Each row below holds a small network's activations on one input, seen along a few directions.
Each table varies a few parts of the input and shows all the possible inputs, shuffled.
A made-up example of a description, with smaller parts first: one of 6 places along a line, together with either a single point or (one of 2 separate values, together with one of 5 places around a ring) or one of 11 places along a line.
Shared parts are said once, and a part with two or three values counts as separate values.

Other details of the inputs vary at random and push rows far along two fixed directions, the same in every table; ignore that.

A family of inputs:
row 1: [ 0.58 -1.27 -0.61  0.93 -2.04  0.72  0.92  0.47  0.89 -1.35  2.71]
row 2: [-0.38  1.16  0.12 -0.74  2.30 -2.83 -1.05 -2.20 -0.08  0.74 -0.99]
row 3: [ 0.43 -1.09  0.10  1.91 -0.07  0.86  0.95  0.99 -0.42 -3.36  0.69]
row 4: [ 1.01  0.50 -1.10 -1.21  0.16 -1.71  1.17 -1.13  1.81  1.82 -2.52]
row 5: [-0.08 -0.93 -0.49  0.63 -1.33  0.56  0.24  1.11  1.46 -1.29  3.21]
row 6: [-0.75  1.05 -0.15 -1.61  1.76 -1.90  0.56 -1.60 -0.54  0.14 -2.92]
row 7: [-0.60  0.87 -0.86 -2.59 -0.20 -2.03  0.52 -2.12  0.78  2.15 -0.90]
row 8: [-1.46 -0.34 -0.72 -0.22 -0.95  2.08  1.58  1.53  0.13 -3.01  0.31]
row 9: [-0.46  1.38  0.10 -0.91  2.60 -2.02 -0.35 -1.32  0.54  0.23 -2.43]
row 10: [ 0.26 -0.88 -0.54  1.38 -0.83  1.57  1.60  1.63  0.72 -2.85  0.18]
row 11: [-0.23 -0.76  0.23  1.61  0.64  0.69  0.27  1.64  0.15 -3.29  1.19]
row 12: [-0.72 -0.42  0.04  0.72 -0.76  0.22 -0.78  0.04  0.07 -2.04  3.76]
row 13: [-0.63  1.59 -0.54 -1.44  1.84 -1.31  0.30 -0.67  1.68  0.73 -2.94]
row 14: [ 0.57  0.65  0.03 -0.60  1.21 -3.60 -0.88 -1.98  0.62  1.76 -0.12]
row 15: [-0.67  0.82 -0.12 -1.44  1.46 -2.71 -0.13 -2.48 -1.16  0.65 -1.49]
row 16: [-0.95 -0.23 -0.97 -0.19 -1.09  1.94  0.59  1.54  1.83 -1.91  1.85]
row 17: [ 0.22 -0.53 -0.17  1.49  0.13  1.36  1.19  0.82 -0.73 -3.30  0.90]
row 18: [ 0.55 -1.44  1.89  1.69 -3.13  7.02 -1.57  4.37 -2.39  2.28  0.93]
row 19: [-0.31  1.21 -0.62 -1.89  0.64 -2.16 -0.39 -1.84  1.85  2.23 -0.40]
row 20: [-0.22 -0.07  3.37 -1.00 -1.96  5.65 -3.79  3.13 -3.72  8.06 -3.60]
row 21: [ 0.34  0.84 -0.98 -1.51  0.88 -1.87  0.49 -0.48  2.38  1.89 -2.03]
row 22: [ 0.04 -0.32 -0.81  0.95 -0.62  2.07  1.84  1.46  0.40 -2.80  0.38]
row 23: [ 1.05  0.29  0.06  0.16  1.59 -3.22 -0.10 -2.38 -0.57  0.81 -1.62]
row 24: [-1.01 -0.75 -0.21  0.02 -1.60  0.34  0.13 -0.24 -1.01 -2.13  3.27]
row 25: [-0.41 -0.54 -0.42  1.08 -0.11  1.40  0.92  2.28  1.29 -2.78  0.67]
row 26: [ 0.84  0.85 -0.21 -0.26  1.80 -2.72  0.13 -2.56 -0.89  0.86 -1.41]
row 27: [ 0.71 -1.29 -0.02  1.62 -1.48 -0.17  0.17 -0.14 -0.42 -1.97  3.13]
row 28: [ 0.91  0.90 -0.95 -1.42  0.13 -2.05  0.79 -2.19  1.05  2.36 -0.82]
row 29: [ 0.87 -0.49  4.85  1.67  0.30  3.48 -5.73  2.63 -4.95  7.29 -2.34]
row 30: [ 0.50 -0.73 -0.29  1.20 -1.27  0.33  0.40 -0.31 -0.74 -1.92  3.35]
Each input here is: one of 5 places around a ring, together with one of 6 places around a ring.
The inputs of row 22 and row 28 match in every part but the place on the ring of 6. If row 10 is changed in the same way as row 22 into row 28, which row does it become? -> row 1
Which other rows does row 20 become when the place on the ring of 5 takes its other values? List them by row number. -> row 4, row 16, row 18, row 21
Start at row 2 and move only the place on the ring of 6, one step at a time. The first step leads to row 9. Which rows follow, in order? -> row 13, row 16, row 19, row 12

A family of inputs:
row 31: [ 1.25  0.12  0.95 -0.44  0.41  1.72 -2.26  1.01 -0.45  5.94 -1.59]
row 32: [ 1.35 -0.18 -1.39 -0.56 -0.64 -3.06  2.36 -2.00  1.44  0.22 -1.62]
row 33: [ 1.63  2.97  3.03 -0.66  2.83 -1.98 -3.66 -1.97 -3.05  7.90 -5.81]
row 34: [-1.45  1.24 -1.30 -2.67  1.07 -3.44  0.21 -1.05  2.28  0.46 -0.11]
row 35: [-1.08  0.69  0.11 -1.03  2.67 -4.14  0.03 -1.72  0.02 -0.93 -0.65]
row 36: [-0.45  0.32 -1.39  0.23 -1.42  0.17  2.85 -0.83  0.44 -3.77  2.90]
row 37: [-1.31 -0.72 -1.79 -0.60 -1.49  0.28  1.57 -1.27  0.38 -4.59  2.45]
row 38: [-1.36 -0.53 -1.49 -0.62 -0.95  0.34  0.57 -0.60  2.66 -4.01  3.22]
row 39: [ 1.58 -2.29  1.97  3.74 -1.45  2.43 -0.96  2.68 -1.46 -1.61  1.68]
row 40: [-0.59  0.69 -1.42  0.36 -0.99  0.16  1.78 -0.02  2.59 -3.17  3.61]
row 41: [-1.32 -1.82  3.71  0.88 -3.30  6.84 -3.51  5.05 -5.44  3.12  1.47]
row 42: [ 0.16  2.40  0.51 -2.32  4.15 -5.67 -2.03 -5.19 -0.32  4.46 -5.93]
row 43: [-1.54  0.21 -2.09  0.16  0.82  2.15  3.75  2.48  2.62 -5.93 -1.82]
row 44: [ 0.73 -1.12 -1.41  1.97  1.29 -0.73  1.50 -0.09  0.34 -4.42  2.82]
row 45: [ 1.50  0.40 -0.70 -0.74 -0.01 -2.90  0.49 -1.14  3.03  2.54 -1.96]
row 46: [ 0.90 -2.38  2.72  2.30 -3.00  7.85 -2.70  4.64 -5.06  3.80  1.34]
Describe the family of inputs behind these rows. -> either a single point or (one of 3 separate values, together with one of 5 places along a line)
Which other rows does row 46 become when the choice among 3 separate values takes its other values? List them by row number. -> row 31, row 44

A family of inputs:
row 47: [ 0.82  0.38 -1.34 -1.69  1.15 -2.28  0.99 -1.15  1.97  2.33 -2.86]
row 48: [-1.46 -1.72  0.07  2.21 -1.26  4.88  0.57  3.16 -0.13 -5.93  3.47]
row 49: [-0.34  0.45  2.02  0.37  0.47  3.87 -2.48  3.12 -2.17  3.40 -1.79]
row 50: [ 0.74  0.86 -0.60 -1.22  1.57 -2.57  1.62 -1.06  2.18  0.96 -2.51]
row 51: [-1.48 -1.34 -0.75  0.90 -2.55  4.68  2.13  2.30 -1.66 -5.20  4.32]
row 52: [-0.90  0.34 -2.24  0.12  1.29 -3.29  1.74 -1.64  1.19 -5.40  3.63]
row 53: [ 0.76  0.75 -0.01 -0.94  0.77 -3.22  0.97 -1.44  1.11  1.60 -2.95]
row 54: [-0.49 -0.76  1.63 -0.55 -0.96  3.87 -2.33  2.90 -1.48  4.10 -1.65]
row 55: [ 1.11 -1.50  2.28  1.00 -1.25  1.99 -3.10  1.35 -2.99  4.54  0.27]
row 56: [ 1.15 -0.50  2.15  2.06 -0.07  1.90 -2.70  1.57 -3.23  2.43  0.96]
row 57: [-0.68  0.51 -1.30 -2.26  0.42 -3.02  0.63 -1.60  1.34  1.10 -2.38]
row 58: [-1.86 -2.51  0.01  2.44 -3.49  4.13  1.58  4.11  0.13 -7.38  5.82]
row 59: [-0.46 -0.78  2.47  1.39 -0.03  2.16 -2.97  0.58 -3.18  0.78  0.91]
row 60: [-1.20  0.66 -3.28 -1.09 -0.28 -0.90  3.17 -1.03  4.21 -5.14  2.91]
row 61: [ 0.52 -1.31  2.07  2.51 -1.34  3.72 -1.56  2.18 -2.29 -0.03 -0.40]
row 62: [ 0.13 -0.68 -2.87  1.13 -1.19 -2.00  2.85 -1.89  2.83 -6.56  6.43]
row 63: [-0.55  0.67 -0.38 -1.38  1.42 -4.26  0.56 -2.54  0.84 -0.59  0.45]
row 64: [ 0.82 -0.35  1.66  1.87 -0.78  2.84 -1.67  2.69 -2.33  1.87 -0.88]
row 65: [ 0.67 -0.55  0.96  1.28 -2.03  4.82 -1.01  2.61 -0.17  1.61  1.21]
row 66: [-0.25  1.98 -0.14 -1.60  2.03 -2.77 -0.52 -1.34 -0.08  2.61 -3.88]
row 67: [-0.55  1.18 -0.07 -1.20  1.73 -2.54 -0.09 -2.27  0.29  0.45 -3.54]
row 68: [-0.07  1.58 -0.61 -1.88  0.87 -3.33 -0.68 -3.43  0.95  1.84  0.19]
row 69: [-0.34 -1.15  2.37  0.14 -1.06  2.14 -3.51  1.42 -3.16  4.33  0.39]
row 70: [ 0.80  0.30 -0.43 -0.44  1.28 -4.45  1.03 -2.59  0.99 -0.29  0.38]
row 71: [-0.52  0.09  1.57  0.14 -2.24  3.62 -2.16  1.72 -1.22  2.63  0.06]
row 72: [-0.26 -1.70 -3.57  0.60 -1.73 -1.65  3.96 -0.07  3.22 -7.30  3.67]
row 73: [ 1.04  1.53 -0.58 -2.03  1.26 -1.81  1.40 -2.59 -0.94  3.31 -3.71]
row 74: [ 0.58  0.64 -1.41 -0.28  2.14 -2.19  1.87 -1.89  2.12 -1.91 -1.94]
row 75: [ 0.94  0.25  0.14  0.44  1.83 -3.05 -0.32 -2.87 -0.41 -0.02 -0.61]
row 76: [ 0.93  1.49 -1.33 -0.73  2.48 -2.39  1.23 -0.97  1.58  0.70 -2.55]
row 77: [-0.77 -0.48  1.89  0.14 -0.71  3.47 -1.05  3.03 -0.81  1.27 -0.33]
row 78: [ 1.18  1.68 -0.37 -1.45  0.27 -2.36 -0.13 -2.38  1.29  3.87 -3.11]
The inputs of row 47 and row 54 match in every part but one. If row 64 is changed in the same way as row 47 into row 54, which row does it become? -> row 66
Describe the family of inputs behind these rows. -> one of 2 separate values, together with either a single point or (one of 3 separate values, together with one of 5 places along a line)
Which other rows does row 64 become when the place on the line of 5 takes its other values? List them by row number. -> row 53, row 61, row 72, row 78
Which other rows does row 59 become when the place on the line of 5 takes its other values? List them by row number. -> row 52, row 63, row 68, row 69
